Each row below holds a small network's activations on one record, seen along a few directions.
After each row come some of the record's fields: TAR, ZAD, MUR, DAGES, TIMIZ, PAVI.
Not every record has every field; a missing one is left out.
Other fields move the rows too, some of them a lot.
In the rows, 500 means zero.
Random noise pushes rows far along 3 fixed directions. That doesn't count. These rows show it; they differ only by the noise:
[363, 377, 460, 591, 540, 366, 394, 569, 416, 308, 495, 412, 369, 565, 424, 663, 550, 524]
[679, 448, 288, 547, 448, 311, 601, 627, 618, 610, 321, 613, 575, 457, 478, 436, 372, 520]
[486, 339, 224, 563, 473, 386, 543, 628, 598, 315, 160, 647, 354, 623, 458, 565, 501, 558]
[558, 489, 540, 592, 508, 320, 457, 524, 429, 665, 755, 324, 627, 308, 532, 491, 409, 471]
[661, 438, 291, 559, 446, 337, 598, 600, 612, 619, 367, 583, 576, 417, 531, 422, 378, 515]

[571, 545, 352, 443, 488, 552, 493, 504, 651, 572, 446, 617, 590, 467, 715, 513, 483, 450]	(TAR momit; ZAD mizef; MUR sodi; DAGES tanok; TIMIZ buvob; PAVI zonon)
[532, 371, 605, 521, 379, 457, 580, 498, 510, 748, 610, 417, 523, 222, 597, 441, 470, 506]	(TAR momit; ZAD zefiz; MUR gub; DAGES nozan; TIMIZ buvob; PAVI kopo)
[392, 477, 784, 371, 449, 410, 572, 591, 335, 498, 476, 586, 362, 728, 313, 599, 540, 492]	(TAR momit; ZAD zefiz; MUR tof; DAGES tanok; TIMIZ zige; PAVI zonon)
[500, 698, 535, 549, 563, 716, 572, 409, 462, 387, 776, 410, 601, 495, 700, 488, 571, 493]	(TAR kab; ZAD fir; MUR felav; DAGES tanok; TIMIZ buvob; PAVI kopo)
[535, 505, 353, 553, 411, 593, 551, 321, 636, 605, 592, 476, 491, 178, 757, 306, 526, 458]	(TAR kab; ZAD lor; MUR tof; DAGES tanok; TIMIZ buvob; PAVI kopo)
[411, 375, 408, 429, 457, 721, 636, 332, 486, 317, 411, 470, 330, 578, 810, 577, 606, 532]	(TAR momit; ZAD fir; MUR felav; DAGES tanok; TIMIZ zige; PAVI kopo)
[550, 432, 419, 537, 373, 378, 465, 478, 582, 722, 544, 401, 561, 167, 580, 454, 458, 386]	(TAR momit; ZAD lor; MUR sodi; DAGES tanok; TIMIZ buvob; PAVI kopo)
[562, 367, 714, 446, 375, 284, 626, 655, 406, 749, 415, 638, 511, 424, 316, 388, 430, 486]	(TAR momit; ZAD zefiz; MUR pami; DAGES per; TIMIZ zige; PAVI kopo)
[525, 460, 265, 611, 608, 532, 471, 492, 731, 457, 292, 591, 612, 330, 368, 388, 402, 477]	(TAR kade; ZAD mizef; MUR gub; DAGES tanok; TIMIZ buvob; PAVI kopo)
[681, 699, 577, 435, 598, 563, 568, 609, 571, 537, 512, 525, 650, 493, 373, 404, 451, 528]	(TAR kab; ZAD zefiz; MUR gub; DAGES tanok; TIMIZ buvob; PAVI kopo)
[337, 419, 524, 630, 597, 520, 399, 427, 554, 463, 587, 296, 527, 255, 525, 551, 548, 445]	(TAR momit; ZAD lor; MUR gub; DAGES tanok; TIMIZ buvob; PAVI kopo)
[645, 550, 289, 562, 581, 598, 592, 435, 641, 566, 474, 604, 617, 478, 650, 344, 469, 573]	(TAR kab; ZAD senu; MUR pami; DAGES tanok; TIMIZ buvob; PAVI zonon)
[529, 239, 229, 374, 228, 595, 710, 432, 523, 531, 143, 610, 257, 392, 797, 564, 555, 566]	(TAR momit; ZAD fir; MUR pami; DAGES nozan; TIMIZ zige; PAVI kopo)
[591, 532, 470, 453, 403, 582, 559, 552, 465, 673, 437, 637, 582, 538, 604, 420, 472, 506]	(TAR momit; ZAD mizef; MUR felav; DAGES nozan; TIMIZ buvob; PAVI zonon)
[546, 544, 662, 513, 527, 588, 520, 531, 352, 613, 824, 560, 618, 496, 510, 371, 355, 471]	(TAR vebo; ZAD mizef; MUR felav; DAGES nozan; TIMIZ buvob; PAVI zonon)
[648, 343, 370, 405, 366, 477, 782, 694, 662, 529, 250, 909, 437, 567, 556, 311, 368, 534]	(TAR vebo; ZAD zefiz; MUR sodi; DAGES nozan; TIMIZ buvob; PAVI zonon)
[239, 376, 688, 539, 463, 557, 625, 564, 305, 430, 557, 555, 368, 382, 567, 459, 565, 540]	(TAR kab; ZAD zefiz; MUR gub; DAGES nozan; TIMIZ zige; PAVI zonon)
[657, 604, 402, 471, 580, 238, 386, 603, 493, 469, 323, 367, 610, 567, 234, 563, 427, 501]	(TAR vebo; ZAD fir; MUR pami; DAGES nozan; TIMIZ zige; PAVI kopo)
[459, 446, 555, 540, 326, 606, 491, 349, 310, 693, 715, 320, 383, 358, 809, 666, 566, 530]	(TAR momit; ZAD senu; MUR pami; DAGES nozan; TIMIZ buvob; PAVI zonon)
[281, 441, 442, 559, 462, 437, 548, 586, 480, 301, 401, 659, 375, 613, 406, 543, 657, 663]	(TAR kab; ZAD fir; MUR tof; DAGES per; TIMIZ buvob; PAVI zonon)
[682, 542, 598, 357, 391, 289, 678, 665, 392, 629, 317, 680, 560, 701, 291, 598, 421, 510]	(TAR momit; ZAD fir; MUR felav; DAGES nozan; TIMIZ zige; PAVI zonon)
[389, 525, 513, 562, 659, 512, 326, 483, 517, 431, 735, 453, 611, 411, 564, 477, 485, 443]	(TAR kab; ZAD mizef; MUR sodi; DAGES tanok; TIMIZ buvob; PAVI zonon)
[521, 351, 609, 555, 316, 439, 635, 526, 510, 831, 583, 546, 492, 304, 654, 348, 449, 565]	(TAR momit; ZAD zefiz; MUR pami; DAGES nozan; TIMIZ buvob; PAVI zonon)
[492, 481, 540, 508, 420, 496, 447, 476, 379, 655, 647, 454, 585, 302, 588, 429, 374, 471]	(TAR kab; ZAD mizef; MUR sodi; DAGES nozan; TIMIZ zige; PAVI zonon)
[533, 643, 737, 524, 605, 419, 575, 600, 396, 730, 768, 476, 738, 318, 498, 246, 375, 432]	(TAR kab; ZAD zefiz; MUR felav; DAGES tanok; TIMIZ zige; PAVI zonon)
[613, 487, 454, 537, 389, 356, 476, 481, 601, 754, 564, 383, 607, 196, 572, 481, 445, 394]	(TAR momit; ZAD lor; MUR sodi; DAGES tanok; TIMIZ buvob; PAVI kopo)
[604, 664, 640, 496, 729, 637, 465, 465, 388, 414, 915, 328, 665, 597, 478, 435, 485, 420]	(TAR vebo; ZAD fir; MUR felav; DAGES tanok; TIMIZ buvob; PAVI kopo)
[849, 684, 585, 487, 497, 281, 501, 659, 508, 826, 494, 492, 752, 346, 303, 309, 421, 527]	(TAR kab; ZAD zefiz; MUR pami; DAGES nozan; TIMIZ buvob; PAVI kopo)
[414, 495, 437, 572, 529, 534, 439, 391, 632, 560, 572, 432, 612, 420, 655, 392, 537, 498]	(TAR momit; ZAD fadaf; MUR tof; DAGES tanok; TIMIZ buvob; PAVI zonon)
[436, 352, 427, 549, 478, 588, 366, 391, 534, 516, 484, 420, 463, 278, 604, 498, 634, 482]	(TAR momit; ZAD mizef; MUR pami; DAGES tanok; TIMIZ buvob; PAVI kopo)
[478, 548, 689, 372, 469, 661, 578, 455, 474, 429, 697, 473, 427, 692, 575, 535, 564, 505]	(TAR momit; ZAD zefiz; MUR tof; DAGES tanok; TIMIZ buvob; PAVI kopo)
[449, 313, 440, 539, 469, 619, 677, 571, 576, 430, 383, 723, 431, 496, 498, 300, 523, 429]	(TAR momit; ZAD zefiz; MUR felav; DAGES tanok; TIMIZ buvob; PAVI kopo)
[461, 441, 332, 555, 533, 632, 460, 431, 654, 530, 376, 505, 544, 281, 578, 481, 513, 462]	(TAR momit; ZAD mizef; MUR gub; DAGES tanok; TIMIZ buvob; PAVI kopo)
[367, 376, 553, 594, 663, 469, 329, 551, 501, 233, 461, 392, 412, 537, 264, 593, 566, 558]	(TAR kade; ZAD lor; MUR gub; DAGES per; TIMIZ buvob; PAVI kopo)
[469, 514, 336, 602, 502, 468, 415, 464, 676, 487, 372, 464, 582, 452, 440, 444, 519, 444]	(TAR momit; ZAD fadaf; MUR tof; DAGES tanok; TIMIZ buvob; PAVI kopo)

Here are new rows. What are their fields?
[727, 624, 413, 524, 535, 557, 489, 578, 623, 499, 344, 578, 653, 541, 421, 503, 359, 531]	(TAR kab; ZAD mizef; MUR gub; DAGES nozan; TIMIZ buvob; PAVI kopo)
[640, 540, 543, 564, 397, 419, 563, 477, 437, 670, 494, 612, 463, 369, 538, 424, 464, 519]	(TAR kab; ZAD lor; MUR pami; DAGES nozan; TIMIZ buvob; PAVI zonon)
[730, 563, 681, 449, 486, 138, 492, 670, 359, 791, 611, 449, 769, 406, 82, 503, 440, 424]	(TAR momit; ZAD fir; MUR felav; DAGES nozan; TIMIZ buvob; PAVI kopo)
[482, 555, 560, 516, 484, 664, 631, 509, 464, 666, 622, 522, 447, 306, 704, 391, 460, 505]	(TAR kab; ZAD zefiz; MUR gub; DAGES tanok; TIMIZ buvob; PAVI zonon)
[583, 485, 580, 425, 357, 454, 480, 521, 484, 581, 542, 405, 435, 499, 629, 595, 543, 518]	(TAR momit; ZAD zefiz; MUR sodi; DAGES nozan; TIMIZ buvob; PAVI kopo)
[611, 537, 490, 399, 308, 482, 536, 576, 559, 565, 385, 501, 407, 593, 590, 606, 484, 539]	(TAR momit; ZAD zefiz; MUR sodi; DAGES nozan; TIMIZ buvob; PAVI kopo)
[772, 749, 239, 457, 433, 408, 679, 412, 683, 869, 453, 458, 859, 183, 727, 219, 389, 495]	(TAR kab; ZAD fir; MUR tof; DAGES tanok; TIMIZ zige; PAVI kopo)
[385, 407, 797, 484, 448, 518, 503, 573, 298, 431, 684, 448, 432, 554, 365, 561, 555, 477]	(TAR momit; ZAD zefiz; MUR felav; DAGES nozan; TIMIZ buvob; PAVI kopo)
[475, 472, 741, 400, 331, 364, 542, 610, 403, 698, 673, 492, 437, 481, 545, 612, 475, 529]	(TAR momit; ZAD zefiz; MUR sodi; DAGES nozan; TIMIZ buvob; PAVI zonon)
[576, 427, 470, 680, 508, 310, 341, 479, 576, 758, 525, 278, 638, 102, 423, 407, 489, 417]	(TAR momit; ZAD lor; MUR pami; DAGES tanok; TIMIZ buvob; PAVI kopo)
[707, 647, 535, 585, 592, 434, 520, 452, 534, 804, 787, 463, 771, 344, 529, 360, 387, 525]	(TAR kab; ZAD senu; MUR pami; DAGES tanok; TIMIZ buvob; PAVI zonon)
[419, 479, 349, 517, 432, 607, 444, 376, 497, 482, 514, 383, 404, 463, 637, 627, 647, 470]	(TAR momit; ZAD senu; MUR tof; DAGES tanok; TIMIZ buvob; PAVI kopo)
[449, 449, 344, 534, 319, 595, 598, 355, 571, 509, 340, 600, 288, 403, 788, 428, 566, 607]	(TAR kab; ZAD lor; MUR tof; DAGES nozan; TIMIZ buvob; PAVI zonon)
[678, 627, 733, 441, 417, 439, 459, 498, 408, 889, 754, 361, 782, 233, 428, 521, 354, 492]	(TAR momit; ZAD mizef; MUR gub; DAGES nozan; TIMIZ buvob; PAVI kopo)
[810, 597, 504, 449, 381, 253, 433, 558, 452, 919, 477, 408, 687, 337, 335, 560, 454, 496]	(TAR momit; ZAD senu; MUR pami; DAGES nozan; TIMIZ buvob; PAVI kopo)
[387, 509, 695, 460, 461, 481, 546, 528, 417, 589, 579, 508, 336, 640, 408, 553, 532, 505]	(TAR momit; ZAD zefiz; MUR tof; DAGES tanok; TIMIZ buvob; PAVI zonon)
[305, 414, 790, 550, 605, 547, 523, 517, 370, 390, 783, 480, 468, 565, 553, 480, 584, 439]	(TAR momit; ZAD zefiz; MUR felav; DAGES tanok; TIMIZ buvob; PAVI zonon)
